Each row below holds a small network's activations on one input, seen along a few directions.
Each table varies a few parts of the input and shows all the possible inputs, shuffled.
Descriptions start from the smaller parts, as in this example, which fits no table here: one of 2 separate values, together with either a single point or one of 9 places around a ring or (one of 4 places along a line, together with one of 8 places around a ring).
Shared parts are said once, and a part with two or three values counts as separate values.

A family of inputs:
R1: [ -4  -6  20  19   4 -11  -9 -10  26 -16  32  -9  13  -5 -20 -27  -3  34]
R2: [  6  12 -35  17  -2  22  25  -6 -19   6   4  34  -2 -13  13 -10  19 -34]
R3: [-12 -14 -19 -36  18   4  -4  15  -4   2 -39  -7  33  -1 -14  15  14  -9]
R4: [  3 -13  14 -29 -21   2  -4  38  11  12 -28 -12   5  30  11  53  -5   3]
R5: [-14  21   1  48   3   8   2  -4 -28  -1  19  39 -39   5  13  -5  22  -5]
R6: [-25  -1  17  -7   8 -12 -38  12 -11 -10 -22   8   0  27 -13  20  21  10]
R7: [ 11  14 -11  17  -1  11  10 -18 -29  12   4  36 -25  -5  10  -6  -1 -34]
R8: [-17  -8  15 -20   9 -12 -39   0 -16  -6 -32  -9  -1  12  -8  24   8  -9]
R9: [ 12 -15 -20  -7   7   4  14 -10  29  -4   1 -24  48 -24  -9 -38  -8  31]
R10: [ 17  11 -10  22 -24  15  39  21  -6   6  23  17 -44  18  41  21  -1 -17]
R11: [ -4  -6  13   2   6 -10  -8 -20  23  -9  24 -31   6 -16 -14 -30 -20  17]
R12: [ 36  -6  12 -13 -31  -5  19  15  46   4  26 -30  17  -9  10  -1 -17  37]
R13: [ 12  -4   6 -10   7  -9   9 -21  20  -1   9 -25  21 -21 -19 -34 -29  22]
R14: [-14  20  -8  33   5   4  -2 -14 -27   4  15  17 -43  -5  20  -4   5 -30]
R15: [ -6  -6   6 -37  14 -11 -14   1 -15   2 -37  -4  10   8 -20  21  -6 -16]
What is each input in this table made of? -> one of 3 separate values, together with either a single point or one of 4 places along a line
The inputs of R10 and R12 match in every part but the choice among 3 separate values. If R5 is changed in the same way as R10 into R12, which row does it become? -> R1
Which other rows does R13 become when the choice among 3 separate values takes its other values? List them by row number. -> R7, R15
Which other rows does R8 become when the choice among 3 separate values takes its other values? List them by row number. -> R11, R14

A family of inputs:
R16: [ -8  17 -21  28   7   7  12  -5  -5  -6  20  20   4  -7  -4 -28  21  -1]
R17: [  5  -8   5 -13  13 -10  -2 -25  10  -4  -4 -21  23 -18 -23 -29 -25  13]
R18: [ 10   9  -3 -10 -10   1   5  12 -27  11 -22  10 -17  15   9  27   4 -21]
R19: [ -4   2 -19  16  16  10   4 -23 -25   1   0  21  -9 -20  -1 -17   8 -30]
R20: [-33  -1  46  19  13 -20 -52  -8 -10 -16   6  13 -32  22 -14  11   9  16]
R21: [ 25  -4  18 -10 -15  -9   1 -14  24   4  17 -27   6 -17  -3 -14 -28  15]
R22: [  9   9  -5  34 -19  11  22  10   7   3  27   4 -13   1  22  -6   7  15]
R23: [ -2  -5   0 -21 -11   3   3  26   4   7 -16  -3   3  20   3  34   1 -11]
R24: [ -9 -15  -9 -21  22  -1 -10  -3  11  -2 -18  -6  40 -10 -22 -13   4  13]
R25: [ 18  -6   8   6 -19   1  18  16  26  -3  26 -13  -7   9  19   4  -9  23]
R26: [ -1  10 -13   4  -2  11   4  -9 -27  11 -13  22 -28  -1  21  10  -1 -37]
R27: [-10 -10  -6 -33   5  -4  -6  22  12  -5 -24 -20  29   7  -7  19   9   5]
What is each input in this table made of? -> either a single point or one of 11 places around a ring
A walk changes only the place on the ring of 11. It starts at R22 and steps to R25. List the rest of the walk in order. -> R21, R17, R24, R27, R23, R18, R26, R19, R16

A family of inputs:
R28: [-26   5   1   1   6   4 -19  15 -32   2 -22  33 -31  28   9  40  23 -34]
R29: [ 25  -6  10   3 -25   0  23  12  39   0  30 -26   3   2  15  -5 -22  31]
R30: [ -8   7 -15  10   1  12   6   2 -34   6 -11  26 -31   7  16  21  13 -42]
R31: [ 11  21  -3  48 -16  10  16  -7 -25   7  27  28 -43   1  25  -7   7 -10]
R32: [  1  -4   9  23  12  -6  -5 -31  14 -12  34  -6   5 -27 -15 -43  -7  19]
R33: [ 21  -6  -6 -11 -19   5  26  21  31   4   9 -24  21   0  11   2 -10  23]
R34: [ -2  -8  18 -42 -12 -11 -19  26  17   6 -29 -25  17  22  -4  37  -9  12]
R35: [ 19 -13   0 -36 -11  -3   9  19  17   5 -15 -27  21   3   2  20 -10   7]
R36: [-29 -10  15 -20  31 -17 -37 -11  -6 -14 -27  -5  19   3 -36  -3   3   7]
R37: [ -3  -4  -7  10  18  -1  -2 -22   7  -6  12  -1  24 -25 -21 -38   1  12]
R38: [  2  25 -22  30 -11  15  16   1 -26   9   5  29 -28   0  29  -1  17 -19]
R39: [-10  -8   0 -16  27  -8 -14 -25  -3  -6 -13  -1  22 -15 -32 -22  -8  -4]
The inputs of R36 and R28 match in every part but one. If R39 is changed in the same way as R36 into R28, which row does it become? -> R30
What is each input in this table made of? -> one of 3 separate values, together with one of 4 places along a line
Which other rows does R35 become when the place on the line of 4 takes its other values? List them by row number. -> R29, R33, R34
